Look-ups in named tables: a row name and a column name give one cell, copied from the table.

Guv =
columns: Nel, Dut, Regekul, Rufeno, Sozusi
Sibu: [3.83, 5.46, 7.59, 2.67, 7.99]
Lok: [-2.80, 3.01, -5.21, 0.30, 2.87]
Ved: [5.84, 5.83, 0.06, 5.36, 2.86]
Pelute: [4.90, 4.15, -2.22, 1.38, 1.92]
Kug: [3.20, -1.08, -2.48, 2.18, 0.07]

What is the Nel of Lok in Guv?
-2.80
What is the Dut of Lok in Guv?
3.01
What is the Nel of Sibu in Guv?
3.83
What is the Regekul of Ved in Guv?
0.06
What is the Rufeno of Pelute in Guv?
1.38
What is the Sozusi of Sibu in Guv?
7.99
What is the Rufeno of Lok in Guv?
0.30

Table Mef
           Nus  Kesoso    Pip  Silet
Maz      0.786   0.733  0.829  0.910
Surima   0.557   0.802  0.526  0.530
Sosuta   0.677   0.637  0.513  0.632
Vil      0.403   0.905  0.428  0.254
Seb      0.453   0.765  0.327  0.245
Bub      0.694   0.614  0.498  0.677
Buragep  0.571   0.856  0.629  0.586
Dimil    0.803   0.601  0.811  0.581
Vup      0.825   0.570  0.817  0.581
Nore     0.768   0.622  0.766  0.562

Vil, Nus => 0.403
Dimil, Pip => 0.811
Vil, Pip => 0.428
Seb, Nus => 0.453
Seb, Silet => 0.245
Seb, Kesoso => 0.765
Sosuta, Pip => 0.513
Surima, Nus => 0.557
Bub, Kesoso => 0.614
Buragep, Nus => 0.571
Nore, Silet => 0.562
Which row has the largest Kesoso? Vil

Muror:
	Sema	Zedef	Loboru	Zem	Lar	Mep	Pok
Vopuv	768	8134	5379	4969	3991	1892	6643
Rovome	4846	4044	3376	5650	5592	2706	5076
Muk	7904	3226	2708	7693	5192	3519	4293
Vupul	6885	6498	4712	3608	6393	5145	1942
Fetani	2807	7316	2708	2246	3991	7585	5076
Zos	6885	8134	5379	3608	5192	5145	4293
Lomakub	4846	3226	6047	5650	6393	6772	4293
Gemu	2807	6498	7383	4969	4391	5145	8994

Vupul, Pok -> 1942
Rovome, Sema -> 4846
Zos, Loboru -> 5379
Lomakub, Zem -> 5650
Vopuv, Mep -> 1892
Vopuv, Lar -> 3991
Fetani, Loboru -> 2708
Vupul, Zedef -> 6498
Muk, Zem -> 7693
Vopuv, Zedef -> 8134
Vopuv, Loboru -> 5379
Fetani, Mep -> 7585
Gemu, Zem -> 4969
Lomakub, Zedef -> 3226
Fetani, Zem -> 2246
Gemu, Zedef -> 6498
Vupul, Mep -> 5145
Muk, Loboru -> 2708

Nuz:
	Nepu	Pobopub	Fab	Zim
Fatunag	6662	9554	-6973	-4331
Nozimav	7536	-2696	8079	531
Zun	241	4617	4254	7206

What is the Zim of Zun in Nuz?
7206
What is the Fab of Zun in Nuz?
4254
What is the Nepu of Nozimav in Nuz?
7536
What is the Zim of Nozimav in Nuz?
531
What is the Nepu of Zun in Nuz?
241
What is the Nepu of Fatunag in Nuz?
6662
What is the Fab of Fatunag in Nuz?
-6973
Row with the largest Zim: Zun

Table Boruki
         Tob  Dasad  Bozevi
Vutigu   136    189      87
Bamaze   151     60     181
Mesisu    88     85     168
Nimi     114     99     114
Dufu     120    191      99
Tonuvet  129     54      91
Zatuf     87     39      85
Migon    129    117     123
Dob       73    180     139
Fef      133    203     152
Sipena   131    136     189
Radu     117     74     109

Bozevi of Mesisu is 168
Bozevi of Vutigu is 87
Dasad of Zatuf is 39
Dasad of Dufu is 191
Tob of Migon is 129
Bozevi of Sipena is 189
Bozevi of Bamaze is 181
Bozevi of Zatuf is 85
Tob of Zatuf is 87
Bozevi of Fef is 152
Tob of Nimi is 114
Dasad of Dob is 180
Dasad of Tonuvet is 54
Bozevi of Dufu is 99
Tob of Mesisu is 88
Tob of Dob is 73
Bozevi of Nimi is 114
Tob of Bamaze is 151
Dasad of Nimi is 99
Tob of Fef is 133

Nupo
fields: Galur, Gipama, Biza, Rupiguf, Soseku
Ror: [3756, 3686, 6985, 2893, 3631]
Meb: [2896, 6543, 2682, 3870, 6117]
Tufoni: [4586, 1896, 4246, 5064, 3731]
Rebarit: [5054, 6056, 3971, 4534, 4375]
Pakemu: [5493, 6339, 3441, 5406, 3811]
Toketun: [3482, 5815, 4620, 2297, 4038]
Tira: [2971, 6425, 3970, 4111, 6597]
Mazune: [2569, 7722, 4349, 4417, 6472]

What is the Gipama of Tufoni in Nupo? 1896
What is the Rupiguf of Rebarit in Nupo? 4534
What is the Biza of Toketun in Nupo? 4620
What is the Soseku of Tufoni in Nupo? 3731
What is the Galur of Mazune in Nupo? 2569
What is the Galur of Tufoni in Nupo? 4586
What is the Biza of Ror in Nupo? 6985
Which row has the largest Galur? Pakemu

Lufaru
         Lof  Guvegu  Mubuges
Vuri     597     594      677
Kevi     629     633      625
Pum      519     544      818
Nakoti   648     650      606
Kalaku   648     644      620
Fon      527     540      813
Domutot  873     865      236
Kes      554     572      748
Ril      612     615      679
Lil      558     554      778
Famozu   616     630      657
Naneg    689     687      536
Peda     620     614      654
Dof      661     662      570

Lof of Peda: 620
Lof of Dof: 661
Mubuges of Fon: 813
Guvegu of Kalaku: 644
Guvegu of Nakoti: 650
Lof of Nakoti: 648
Mubuges of Peda: 654
Guvegu of Kes: 572
Lof of Kes: 554
Guvegu of Dof: 662
Lof of Kalaku: 648
Guvegu of Lil: 554
Mubuges of Ril: 679
Mubuges of Domutot: 236
Lof of Lil: 558
Lof of Naneg: 689
Mubuges of Kes: 748

Seri.csv
,Nul,Kosuled,Maf,Borurez,Rupumo,Sonedi,Bileb,Tof,Rorug
Gonikid,-4.548,-1.711,-0.685,-4.591,-3.237,-1.475,-2.732,-2.071,-0.911
Mesidu,-4.061,0.702,-5.833,3.762,-1.070,-1.475,6.728,-1.766,0.400
Lukep,-4.061,-0.856,-0.685,-3.664,-3.237,-0.260,-2.732,-1.766,-6.347

What is the Borurez of Mesidu in Seri?
3.762
What is the Tof of Lukep in Seri?
-1.766
What is the Rorug of Gonikid in Seri?
-0.911
What is the Rorug of Lukep in Seri?
-6.347
What is the Nul of Lukep in Seri?
-4.061
What is the Borurez of Gonikid in Seri?
-4.591
What is the Bileb of Mesidu in Seri?
6.728
What is the Sonedi of Gonikid in Seri?
-1.475
Which row has the largest Sonedi? Lukep

